Each row below holds a small network's activations on one input, seen along a few directions.
In each table, some parts of the input vary, and every possible input appears once, in random order.
Descriptions start from the smaller parts, as in this example, which fits no table here: one of 8 places around a ring, together with either a single point or one of 11 places along a line or (one of 2 separate values, together with one of 6 places along a line).
Shared parts are said once, and a part with two or three values counts as separate values.
In the rows, 128 means zero.

Other details of the inputs shift rows strongly along two fixed directions, in all tables alike. That doesn't count.

Table:
r1: [143 121 108 136 130 109  95 154 108 107 133]
r2: [151  96 118 144  86 123 127 132 119 114 137]
r3: [130 142 124 107 130 122 144 107 150 159 138]
r4: [151 131 106 140 126 111 108 126 108 106 141]
r5: [146 107 110 144 121 130 150 119  99 126 158]
r6: [112 155  81 133 145 122 163 135 103 136 114]
r7: [ 64 155 140 111 134 143 146 121 143 138 119]
r8: [114 152 106  99 141 119 189 110 139 169 126]
r9: [138 144  93 138 126 109 141 114 105 120 132]
r10: [112 154 138 108 150 129 177 105  62 144 107]
r11: [164  85 106 115 116 119  89 139 128 131 120]
r12: [138 111 118 112 135 127 104 145 138 150 128]
r13: [146  75 121 128 104 110  93 102 101  93 135]
r14: [ 71 167 177 111 125 146 115 109 171 128 146]
r15: [110 129 145 144 109 148 112 157 146 136 139]
r16: [ 71 149 125 109 129 140 162 108 132 136 115]
r17: [129 135 138 146 144 130 150 102 152 131 124]
r18: [122 158  94 125 160 120 167 131 100 122 139]
r19: [110 190 153 129 136 149 206 124  94 170 122]
r20: [ 87 142 219 114  62 140  27 135 220  94 124]
r21: [ 92 151  97 135 142 145 214 130 107 161 132]
r22: [136 133  93 136 113 116 122 135 116 112 110]
r23: [103 147 150 142 146 145 136 131 172 136 108]
r24: [108 143 159 139 157 139 127 137 167 134 128]
r25: [139 188 164 129 118 126 107 140 115 128 103]
r26: [161  84 106 149 132 125 124 121 124 109 103]
r27: [163  84 108 109 136 108 102 144 114 134 142]
r28: [106 164 156 136 110 137  57 165 177 117 121]
r29: [182 112 151 146 143 123 125 125  91 121  95]
r30: [146  90 117 142 117 126 122 152 102 121 152]
r31: [113  90 114 123 134 125 107 133  99 116 124]
r32: [130 135 137 144 159 135 150 105 145 130 134]
r33: [163  76 106 148  85 127 110 139 108 107 129]
r34: [ 75 156 152 104 147 144 146 117 141 126 143]
r35: [165  99 117 112 127 117 104 117 129 133 147]
r36: [148 162 152  99 139 128 146 125 110 167 109]
r37: [100 165 125  98 130 141 155 120 170 168 118]
r38: [ 86 204 216 128  64 140  32 155 250 106 119]
r39: [193  46 122 148  94 122  72 151  98  79 156]
r40: [145 118 102 100 157 123 156 123 115 145 146]
r41: [170  81 122 150 120 116 110 118 133 102 110]
r42: [102 154 105 138 134 135 216 103 109 159 151]
r43: [125 119 123 147 164 134 143 134 133 136 114]
r44: [160  93 129 143 154 128 120 128 128 103 132]
r45: [138  67 118 120 127 109  90 136  88  97 139]
Description of these inputs: one of 5 separate values, together with either a single point or one of 8 places around a ring.
Changing only the choice among 5 separate values turns r12 into r43. The same change can be made to r11. Which row results?
> r23
Changing only the choice among 5 separate values turns r4 into r35. The same change can be made to r22. Which row results?
> r37
Change only the choice among 5 separate values in r38. List by row number the other rows that result.
> r2, r8, r20, r41
Which other rows agree with r2 in the choice among 5 separate values? List them by row number.
> r5, r15, r19, r21, r30, r33, r39, r42

Table:
r46: [159  98 136 143 113 130 101 136 154 117 132]
r47: [ 88 203 244 119  78 160  46 143 218 119 124]
r48: [144 145 116 138 159 123 157 126 114 143 115]
r49: [141  82  96  94 114 111  91 131 134 133 147]
r50: [134 127 147 128 119 127  90 136 112 106 111]
r51: [111 125 114 129 171 133 182 109 126 140 125]
r52: [100 109 111 129 142 132 146 119 125 124 137]
r53: [119 156 157 124 155 138 157 118 129 147 120]
r54: [104 139 117 123 129 127 167 110  96 131 137]
r55: [133 114 129 131 143 134 157 108 130 134 135]
r56: [122 161 121 125 129 129 179 116  89 147 117]
r57: [163 119 162 134 121 129 101 124 126 123 122]
r58: [ 89 128  92 131 155 131 174 114 123 136 136]
r59: [148 138 115  90 151 114 138 123 124 168 124]
r60: [ 94 167 118 132 124 134 153 138 132 137 131]
r61: [179 105 142 139 115 121 112 127 112 125 118]
r62: [ 88 147 112 133 140 136 155 129 153 136 143]
r63: [178 112 124 148 126 120 106 142 117 122 117]
r64: [ 95 164 124 128 118 134 156 131 130 140 134]
r65: [161 123 118 141 107 120  99 147 101 110 115]
r66: [131  75 120 132 119 127 109 126 119 103 144]
r67: [153  86 119 141 140 122 105 127 136 108 123]
r68: [161  91 106 144 139 120 117 131 132 112 128]
r69: [162 121 122 138 102 121 104 141  97 114 118]
r70: [108 181 129 128 138 131 148 134 123 136 117]
r71: [152 108 129 144 123 131 107 142 157 118 131]
r72: [111 117 113 132 120 133 161 117 125 135 143]
r73: [165 100 139 137 141 121 103 129 109 115 111]
r74: [165  83 106  97 131 110  97 128 141 137 136]
r75: [117 143 140 131 136 140 171 114 154 149 131]
r76: [123 149 118 130 140 124 136 127 101 125 110]
r77: [133  95 126 128 111 121 103 131  99  99 134]
r78: [106 136 144 124 155 142 164 115 150 140 134]
r79: [150 109 136 128 116 122 101 131  91 104 118]
r80: [111 173 123  80 134 121 137 128 127 164 124]
r81: [ 90 142 108 123 148 127 172 117  98 131 126]
r82: [138 111 140 133  86 123  94 134 123 107 133]
r83: [110 113 118 129 127 134 152 110 123 129 148]
r84: [142  88 106 142 105 126 111 136 126 113 144]
r85: [ 91 147 111 135 131 140 159 132 152 142 142]
r86: [143 102 101  91 109 104  89 135 114 128 138]
r87: [ 82 160 123 126 139 131 147 126 130 130 126]
r88: [ 97 195 238 132 112 153  44 151 242 128 112]
r89: [178 109 131 144 119 121 109 135 114 126 118]
r90: [ 89 166 118 130 133 129 150 133 133 131 131]
What do these inputs look like to the network?
> one of 5 places around a ring, together with either a single point or one of 8 places around a ring
Which other rows agree with r90 in the place on the ring of 5? List them by row number.
> r54, r60, r64, r77, r81, r82, r86, r87
Start at r56 and move only the place on the ring of 8, one step at a time. The first step leads to r69. Which rows follow, in order?
> r65, r70, r76, r50, r79, r47
